These are the activations of a small neural network, seen along a few directions. Each row is one input.
In each table, some parts of the input vary, and every possible input appears once, in random order.
A made-up example of a description, with smaller parts first: one of 6 places along a line, together with either a single point or one of 11 places along a line or (one of 3 separate values, together with one of 5 places around a ring).
Shared parts are said once, and a part with two or three values counts as separate values.

Other details of the inputs shift rows strongly along two fixed directions, in all tables alike. That doesn't count.

A family of inputs:
row 1: -52,224,186,-140,-119,-314,-82,87,-631,-13,-127,-6,106,-294,-126,774
row 2: -1,183,-52,35,-163,203,-66,-150,9,-264,-129,340,-79,-381,87,-95
row 3: -99,-85,92,121,191,-308,67,255,-143,398,201,-226,301,200,-331,80
row 4: -57,-156,128,-46,70,-312,2,271,-253,385,193,-368,114,348,-36,374
row 5: 109,473,-74,-87,-201,68,-212,-262,81,-327,-180,118,-295,-258,144,122
row 6: 20,-481,-95,76,107,287,165,88,365,154,210,-105,-58,533,151,-600
row 7: 62,446,-153,-150,-220,158,-226,-476,123,-419,-266,336,-425,-368,203,-81
row 8: 38,429,-122,-117,-224,165,-221,-473,155,-458,-313,360,-465,-414,231,-35
row 9: -60,-122,-11,97,192,-251,34,269,-115,305,143,-183,298,248,-314,62
row 10: 19,-12,-70,24,-20,149,26,-124,183,-136,48,191,-80,-184,106,-254
row 11: -102,-521,-155,-163,161,68,24,-118,392,123,215,-175,-222,583,159,-431
row 12: 10,316,-7,-87,-106,74,-86,-248,63,-296,-261,85,-315,-229,189,118
row 13: -40,-54,-71,35,-95,232,10,-141,153,-184,-123,242,-63,-196,119,-195
row 14: -93,93,209,31,-69,-160,64,266,-620,103,-48,78,330,-361,-156,544
row 15: 51,268,-69,-104,-155,82,-205,-253,126,-347,-136,147,-257,-199,116,135
row 16: 16,435,135,-76,-158,-332,-156,67,-627,107,-79,-45,59,-282,-52,640
row 17: 3,-121,-93,-66,2,120,-30,-173,454,-100,-60,-125,-287,272,206,-193
row 18: -123,-403,148,58,64,-141,151,410,-430,504,235,-177,371,330,-131,117
row 19: 39,198,-85,53,36,14,-102,-127,296,-227,-66,156,-10,-124,-85,-249
row 20: -3,171,186,62,-125,-242,10,191,-570,90,-33,109,303,-486,-140,581
row 21: 51,239,260,91,-158,-103,66,305,-643,43,-125,58,273,-341,-142,597
row 22: -102,-313,-96,106,237,3,106,10,461,183,117,-189,42,399,-132,-449
row 23: -159,-413,135,-89,124,-364,95,234,-368,526,146,-330,170,401,-54,340
row 24: -46,-333,-127,54,219,20,67,-10,523,39,80,-103,67,367,-67,-498
row 25: -50,-153,-181,58,225,81,53,-103,523,112,177,-108,-51,378,-94,-637
row 26: 83,-86,-32,29,81,262,111,-95,363,-157,29,26,-150,-44,139,-356
row 27: -101,-580,-84,33,88,278,171,31,355,153,95,-58,-5,468,131,-548
row 28: 82,292,-61,5,-144,116,-68,-191,-25,-267,-56,310,-65,-450,67,-60
row 29: 50,-328,172,115,98,-119,182,380,-247,398,190,-280,291,242,-58,178
row 30: 1,181,14,15,-162,284,12,-105,-5,-317,-247,298,-80,-330,74,-57
row 31: 174,400,209,99,-161,-185,-36,252,-676,87,15,34,273,-412,-135,574
row 32: 130,47,-41,57,-16,177,8,-102,223,-137,52,106,-124,-160,118,-268
row 33: 43,329,-137,-134,-246,195,-222,-476,229,-567,-360,344,-412,-419,199,1
row 34: -50,-212,-176,59,255,125,90,-44,524,-51,16,-88,-36,338,-114,-492
row 35: -90,-240,153,-72,134,-249,85,276,-188,356,147,-424,119,415,-37,348
row 36: 95,435,-90,9,-293,320,-139,-271,-2,-430,-257,457,-164,-487,114,-147
row 37: -116,-291,138,-40,103,-340,76,252,-305,470,123,-387,138,371,-15,349
row 38: 22,400,-86,-139,-179,211,-146,-467,187,-528,-386,327,-469,-420,234,-8
row 39: -8,392,175,-39,-153,-354,-141,97,-615,104,-101,-49,43,-301,-37,702
row 40: 32,519,-79,87,-50,167,-93,-319,349,-469,-298,273,-194,-458,-86,-164
row 41: -66,-491,-120,-108,131,102,32,-93,487,60,120,-235,-166,563,140,-297
row 42: -65,-351,-63,-134,143,82,45,-66,357,-5,90,-217,-155,447,110,-153
row 43: 44,-500,15,64,238,202,265,188,310,224,236,-276,24,502,102,-416
row 44: 11,-344,106,74,74,-106,169,398,-374,472,297,-240,328,406,-95,44
row 45: -11,-213,-172,12,223,34,27,-51,498,45,168,-74,33,388,-64,-608
row 46: 4,-413,172,73,160,-226,191,396,-273,495,290,-326,350,242,-104,181
row 47: 28,191,-4,9,-72,176,33,-150,81,-321,-128,264,-90,-442,77,-34
row 48: 117,463,-141,-138,-226,172,-262,-401,181,-510,-200,257,-350,-321,143,38
row 49: -32,-142,-195,84,152,86,18,-66,444,-54,-44,-21,-12,216,-112,-382
row 50: -57,-294,-99,24,277,57,106,-1,517,7,98,-121,45,376,-71,-512
row 51: 137,-145,-53,90,49,272,80,-18,339,-42,109,-13,-126,149,165,-421
row 52: 128,350,218,57,-116,-288,-42,254,-718,161,83,12,327,-459,-179,611
row 53: 42,480,45,78,-42,-331,-127,171,-512,44,-83,69,314,-348,-380,492
row 54: -34,-413,182,106,52,-132,199,442,-362,467,171,-247,357,326,-107,202
row 55: -12,-24,-112,-3,-59,204,-8,-115,83,-96,19,202,-32,-84,93,-292
row 56: -13,280,129,-145,-154,-389,-167,101,-731,110,-8,-3,163,-258,-165,722
Each input here is: one of 4 places along a line, together with either one of 3 separate values or one of 5 places around a ring or one of 6 places around a ring.
Q: The inputs of row 9 and row 53 match in every part but the place on the line of 4. If row 32 is changed in the same way as row 9 into row 53, which row does it become?
A: row 52
Q: The inputs of row 5 and row 17 match in every part but the place on the line of 4. If row 45 is changed in the same way as row 5 into row 17, which row does it become?
A: row 24
Q: Which other rows does row 3 become when the choice among 3 separate values takes its other values? List them by row number.
A: row 9, row 19
Q: Which other rows does row 30 become when the place on the ring of 6 takes its other values? List them by row number.
A: row 14, row 21, row 26, row 43, row 47
Q: Which other rows does row 40 become when the choice among 3 separate values takes its other values? List them by row number.
A: row 34, row 50

A family of inputs:
row 57: 239,685,177,143,-195,79,-87,248,-304,-214,1,98,414,-488,-189,173
row 58: 133,-336,-404,-286,82,262,-73,-354,392,-304,217,-97,-419,429,83,-304
row 59: -93,81,113,65,-90,-302,-106,260,-401,675,541,-166,226,140,-130,76
row 60: -67,-353,-113,42,131,305,123,-46,729,-264,31,111,307,89,-68,-697
row 61: -240,-408,-80,-238,2,116,-213,-331,642,-234,-227,-30,-251,504,137,-273
row 62: 14,-270,-59,208,60,-296,55,155,-206,516,53,-82,248,331,-104,-340
row 63: 101,735,288,207,-141,-169,-158,156,-154,-81,-75,-158,-28,-540,-31,626
row 64: -79,266,-121,-443,48,139,-15,-388,16,-494,-160,138,-472,-82,154,-102
row 65: -220,-335,-249,-241,166,-10,-131,-362,492,-97,279,149,-119,80,220,-368
row 66: -12,-392,-15,-110,25,-108,-116,157,-244,335,5,-409,23,625,-247,436
row 67: 148,-257,19,-356,167,-561,2,99,-400,258,232,-360,116,376,-13,224
row 68: 267,744,370,164,-110,-85,-24,167,-285,-237,112,40,174,-597,-171,509
row 69: 15,-300,-176,-83,180,-251,-44,121,-434,428,480,-199,165,147,-176,373
row 70: -27,-274,119,-82,-433,515,38,-224,192,-497,-235,488,-252,-535,621,-55
row 71: -151,-187,-188,-11,-31,225,-103,-31,489,-435,-176,443,120,74,-39,-471
row 72: -165,-404,-189,-419,56,11,-101,-356,514,-345,134,6,-231,340,157,-308
row 73: -231,538,34,162,-203,-21,8,-74,-610,-47,-361,373,73,-470,-204,184
row 74: 101,71,-153,-386,-48,126,-171,-211,326,-301,328,-162,-411,432,283,-336
row 75: -51,-324,-171,103,42,-98,29,86,-169,586,393,-63,130,172,-292,-15
row 76: 69,309,-9,-186,-212,223,-337,-264,332,-255,-176,-54,-408,345,233,-90
row 77: 41,-178,74,75,100,-515,126,189,-77,448,-162,-465,107,406,24,354
row 78: -220,-123,-77,-255,123,273,22,-284,347,-153,-306,-66,-465,524,141,-352
row 79: -37,57,-189,219,-145,289,-104,-94,375,60,182,84,-158,405,142,-777
row 80: 50,-115,-21,57,37,-407,7,11,-225,576,224,-31,141,6,-96,-165
row 81: 240,-109,-97,201,201,346,170,-94,522,-311,105,5,-122,-73,-169,-255
row 82: -101,-79,286,47,424,-28,394,249,-135,141,131,-168,175,28,-244,36
row 83: -248,-153,-105,-33,-102,36,-49,-293,682,-267,-320,-40,-233,150,197,-27
row 84: 180,-79,-7,87,78,-241,9,326,-247,168,-73,58,364,188,-146,-104
row 85: -160,-706,265,-47,101,351,471,263,-403,388,123,-193,2,309,417,-59
row 86: 83,881,145,80,-415,-111,-231,-61,-177,-224,-339,16,-173,-346,112,756
row 87: -192,313,-103,-38,-31,208,121,-305,352,-308,-470,54,-476,-4,195,-52
row 88: -196,-119,40,-3,208,32,198,362,-332,157,-79,25,282,305,-230,-114
row 89: -243,114,-172,157,-261,137,-178,-327,273,-322,-268,514,-17,-281,-25,-362
row 90: 81,-346,-129,-172,316,-437,-31,-33,-146,465,395,-226,92,249,142,-132
row 91: 346,167,-97,119,62,157,76,-95,325,-285,-172,148,184,-271,-14,-552
row 92: 279,426,-23,175,-137,140,-8,191,-346,-268,-186,204,425,-629,-417,358
row 93: 11,453,338,110,-41,-182,-42,8,-125,-494,-166,346,263,-891,-266,623
row 94: 104,243,-254,98,-201,244,-82,-327,416,-367,-384,57,-428,-87,52,215
row 95: 184,428,123,-132,-190,-334,-342,-201,-348,-154,-530,24,-137,-226,32,526
row 96: 88,-270,155,188,343,-396,149,254,194,424,38,-501,72,187,-13,19
row 97: -222,-102,-20,58,322,245,227,-113,606,-48,-139,-216,-392,102,107,-448
row 98: -223,57,-143,-26,-196,73,-181,-446,392,-134,3,463,-138,-400,16,-347
row 99: -22,61,34,-163,87,-372,-162,236,-460,462,611,-267,194,190,56,294
row 100: -289,-346,243,139,224,-393,70,317,125,286,90,-370,281,2,-176,397
row 101: 240,-222,287,145,389,-410,289,348,-112,341,248,-297,346,84,-206,85
row 102: -290,-174,-37,-245,334,-250,102,34,-422,379,299,-166,20,135,-3,56
row 103: 300,-573,52,-20,-147,388,266,-60,242,36,-7,93,-301,99,684,-494
row 104: -78,-320,-136,287,-2,-90,43,298,-415,523,166,-73,318,305,-382,95
row 105: 160,469,40,235,-64,-11,-118,16,-43,-260,-272,10,-127,-710,-213,641
row 106: 169,427,-121,112,-181,385,-216,21,281,-403,-73,329,-80,77,97,-458
row 107: -44,380,148,41,68,100,210,192,-404,-103,-178,99,415,-415,-294,136
row 108: 234,536,-158,155,-296,183,-196,91,-368,-465,-349,494,158,-546,-336,369
row 109: 141,-799,88,53,-120,339,310,322,-290,336,232,-153,21,250,268,137
row 110: 115,-326,310,60,-250,260,149,363,-406,283,357,-187,30,166,510,129
row 111: -229,537,70,-19,-136,-112,-42,-167,-567,102,-127,331,-51,-661,-190,228
Q: What do these inputs look like to the network?
A: one of 5 separate values, together with either a single point or one of 10 places around a ring
Q: The inputs of row 66 and row 76 match in every part but the choice among 5 separate values. If row 69 is changed in the same way as row 66 into row 76, which row does it become?
A: row 99
Q: The inputs of row 77 and row 87 match in every part but the choice among 5 separate values. If row 91 is changed in the same way as row 77 into row 87, which row does it become?
A: row 107
Q: Which other rows does row 88 become when the choice among 5 separate values takes its other values? List them by row number.
A: row 71, row 84, row 106, row 108
Q: List by row number the other rows that have the choice among 5 separate values in common with row 71.
A: row 60, row 61, row 65, row 70, row 72, row 83, row 89, row 93, row 98, row 100
Q: Which other rows does row 62 become when the choice among 5 separate values takes its other values? List them by row number.
A: row 73, row 79, row 89, row 104

A family of inputs:
row 112: 134,85,69,116,67,-87,32,209,-50,74,170,-79,260,-18,-165,65
row 113: -58,-63,70,-196,35,-152,-43,27,-132,33,113,-212,-15,124,26,319
row 114: -65,-131,-1,-94,39,-178,-69,37,-177,53,97,28,172,18,-118,138
row 115: 162,120,-160,-176,-32,269,-104,-378,464,-456,-69,68,-507,-8,310,-234
row 116: 137,236,27,-5,-175,16,-102,20,-360,-63,69,210,97,-386,-19,216
row 117: 61,-127,208,97,-123,192,167,231,-196,-177,-135,114,211,-301,11,330
row 118: -59,249,-28,-66,-204,-81,-121,-48,-385,-69,-168,242,53,-259,-38,248
row 119: 201,159,-174,36,-123,399,-53,-289,412,-376,37,274,-239,-180,187,-518
row 120: -125,10,50,-83,-76,-124,-92,55,-149,124,-40,-126,-34,240,-5,299
row 121: 34,289,61,6,-245,-122,-181,-31,-247,-50,-231,5,-94,-138,59,429
row 122: -196,-398,-14,-37,182,-198,66,161,-50,356,101,-196,219,482,-209,-63
row 123: 5,139,35,131,79,-93,15,210,-71,104,-40,-103,209,69,-230,61
row 124: -192,-536,-94,-35,287,-26,151,-48,413,241,156,-150,1,447,-22,-484
row 125: 47,47,44,97,-71,17,45,162,-286,186,91,-5,151,63,-65,-7
row 126: 30,113,-171,-139,-118,258,-194,-394,557,-437,-88,145,-422,-1,248,-225
row 127: 21,238,121,23,-170,-182,-104,-48,-202,-2,-160,-11,-100,-300,102,421
row 128: -22,-346,87,108,156,-61,220,250,-132,467,341,-210,210,278,-21,-201
row 129: 179,351,97,80,-123,-27,-76,113,-243,-115,48,122,160,-361,-101,176
row 130: 10,-333,41,-60,107,-129,86,178,-104,401,104,-397,-15,587,60,78
row 131: -34,-127,-32,-107,-30,-143,-34,61,-228,93,143,44,157,6,-29,120
row 132: -62,-417,50,42,150,-49,179,223,-178,493,335,-163,178,267,14,-178
row 133: -128,-354,-174,36,264,110,130,-159,660,13,47,-82,-149,322,-23,-615
row 134: -4,-248,64,107,123,-41,133,343,-114,394,243,-237,245,444,-113,-204
row 135: -149,-58,124,-143,73,-169,47,12,-149,134,40,-210,-59,53,65,267
row 136: 69,200,-2,-53,-184,-31,-124,-18,-381,-103,37,225,82,-367,0,253
row 137: 76,23,46,-44,-1,-32,27,-95,30,42,-72,-116,-213,-18,179,82
row 138: -108,-271,-27,96,251,-186,107,251,40,331,102,-291,266,473,-278,-77
row 139: -113,15,-9,45,63,-172,-9,96,-85,84,-95,-57,152,93,-286,126
row 140: 17,291,14,19,-44,-178,-116,-15,-123,-194,-120,115,126,-351,-269,340
row 141: 136,519,-110,62,-84,64,-176,-243,215,-514,-251,280,-73,-519,-128,62
row 142: 78,276,-134,128,64,269,-5,-260,594,-363,-176,181,-230,-259,63,-481
row 143: -3,359,57,124,36,-190,-22,1,-117,-89,-176,79,126,-421,-222,266
row 144: 76,-169,-88,-51,-43,48,-98,-129,341,-55,57,-123,-213,224,208,-120
row 145: -13,-292,117,126,199,-92,204,315,-66,431,311,-246,235,283,-65,-215
row 146: 141,477,-208,12,-306,475,-186,-427,205,-529,-292,528,-381,-470,219,-365
row 147: 39,270,135,-95,-44,-143,-21,-54,-281,-66,-103,-39,-179,-269,106,427
row 148: -8,228,22,-58,-77,-182,-146,-65,-191,-170,-107,174,128,-344,-190,330
row 149: -35,-355,195,131,-39,216,253,320,-177,57,-121,-21,236,54,8,158
row 150: -10,-131,243,140,-88,181,234,224,-217,-97,-192,119,181,-353,50,297
row 151: -213,-470,35,-49,227,-221,124,133,-85,395,206,-168,191,327,-84,-95
row 152: -120,-224,-135,-92,66,213,1,-292,643,-101,13,-49,-404,309,285,-453
row 153: 131,403,56,101,-22,-101,-92,96,-104,-166,-59,65,185,-369,-216,271
row 154: -75,198,36,-49,-128,-138,-39,-64,-341,-25,-93,224,52,-415,7,240
row 155: 47,91,118,171,108,-110,117,193,-73,173,94,-79,215,-89,-126,17
row 156: -24,200,49,3,-140,-51,-38,-30,-398,1,-32,220,40,-430,35,202
row 157: 51,-179,-160,124,150,286,105,-24,587,-7,84,-70,-76,445,44,-711
row 158: -42,-239,-267,-49,-17,373,-6,-232,383,-87,37,152,-262,298,229,-679
row 159: -134,-7,66,-164,-3,-114,-27,29,-198,89,-32,-194,-54,216,19,283
row 160: 90,199,-166,-138,-82,319,-95,-391,405,-424,-229,104,-560,59,310,-271
row 161: 163,-232,-175,-118,61,241,-9,-257,580,-143,56,-128,-392,346,306,-424
row 162: -142,-76,-8,-61,3,-141,-59,38,-243,112,-48,44,132,101,-131,100
Q: What do these inputs look like to the network?
A: one of 3 separate values, together with either a single point or one of 5 places around a ring or one of 11 places around a ring
Q: The inputs of row 144 and row 127 match in every part but the choice among 3 separate values. If row 129 is changed in the same way as row 144 into row 127, which row does it become?
A: row 145
Q: The inputs of row 149 and row 150 match in every part but the choice among 3 separate values. If row 138 is changed in the same way as row 149 into row 150, which row does it become?
A: row 143
Q: Which other rows does row 137 become when the place on the ring of 5 takes its other values? List them by row number.
A: row 127, row 135, row 147, row 152
